A small network was shown many inputs. Here are its activations along a few directions, one row for each input.
Each table varies a few parts of the input and shows all the possible inputs, shuffled.
A made-up example of a description, with smaller parts first: values(2) and (point or ring(11) or (line(6) and ring(8))).
Shared parts are said once, and a part with two or three values counts as separate values.
(in the rows, 128 means zero)

Other details of the inputs vary at random and push rows far along two fixed directions, the same in every table; ignore that.

Rows:
R1: [136 181 143 144  98 124 144 101 143 210  75  92]
R2: [140 149 119 102 125  98 146 122 143 192  88 130]
R3: [101  78 127  89 140 118 135 151 119  54 141 151]
R4: [ 88  98 147 193  73 161 115 117 109  87 174 113]
R5: [115 152 130  83 178 107 153 131 116 110  94 136]
R6: [123 125 111  70 151  84 172 147 158 137 100 137]
R7: [ 95  98 141 171  90 146 137 149 102  60 169 131]
R8: [144 145 143 246  44 179  74  75 149 169 181  97]
R9: [120 131 110  99 168 128 131 143 126 121 117 142]
R10: [173 162 151 134 129 142 103  84 139 194  92 101]
R11: [153 154 134 144 139 127 108  96 152 172 123 109]
R12: [ 95  69 122 157 106 165 122 144 114  84 179 129]
R13: [101  88 134 153  83 151 112 134 120  66 171 144]
R14: [105  92 112  96 143 107 143 166 104  60 160 166]
R15: [123 134 137  80 182 111 158 126 113 117  94 123]
R16: [160 149 132 108 168 118 131 104 147 167 109 115]
R17: [108 105 105  64 194 111 146 160 121  95 113 146]
R18: [135 125 138 231  47 168  88 106 139 130 197 106]
R19: [183 179 145 143 122 134 101 103 140 187  88 110]
R20: [171 178 127 153 139 144 104 116 137 201  97 108]
R21: [108 104 118 166  98 159 112 151 117  98 174 130]
R22: [164 180 130 145 133 130 100  87 132 202 104 123]
R23: [144 181 140 116 155 118 135 119 119 154  91 113]
R24: [108  91 122 135 120 127 120 131 112  96 161 144]
R25: [129 122 123  56 170  98 144 161 121  78 110 153]
R26: [ 96 103  99  59 155  99 176 177 137 117 101 146]
R27: [166 161 124 116 156 109 123 122 123 167 100 135]
R28: [125 103 129 172  97 139 123 140 133  89 179 133]
R29: [113  84 126 132 122 133 129 131 109  97 164 142]
R30: [120 117 124  83 115 104 155 144 144 130  94 136]
Each input here is: values(5) and (point or line(5)).
Q: The inputs of R3 and R24 match in every part but the values(5) part. If R13 is changed in the same way as R3 into R24, which row does it become?
A: R22
Q: List by row number the other rows that have the values(5) part in common with R1.
A: R4, R5, R7, R15, R23
Q: A walk changes only the line(5) part. It starts at R12 and steps to R17. List the rest of the walk in order.
A: R9, R21, R20
Q: Change only the values(5) part in R2. List by row number the other rows that result.
A: R1, R6, R26, R30
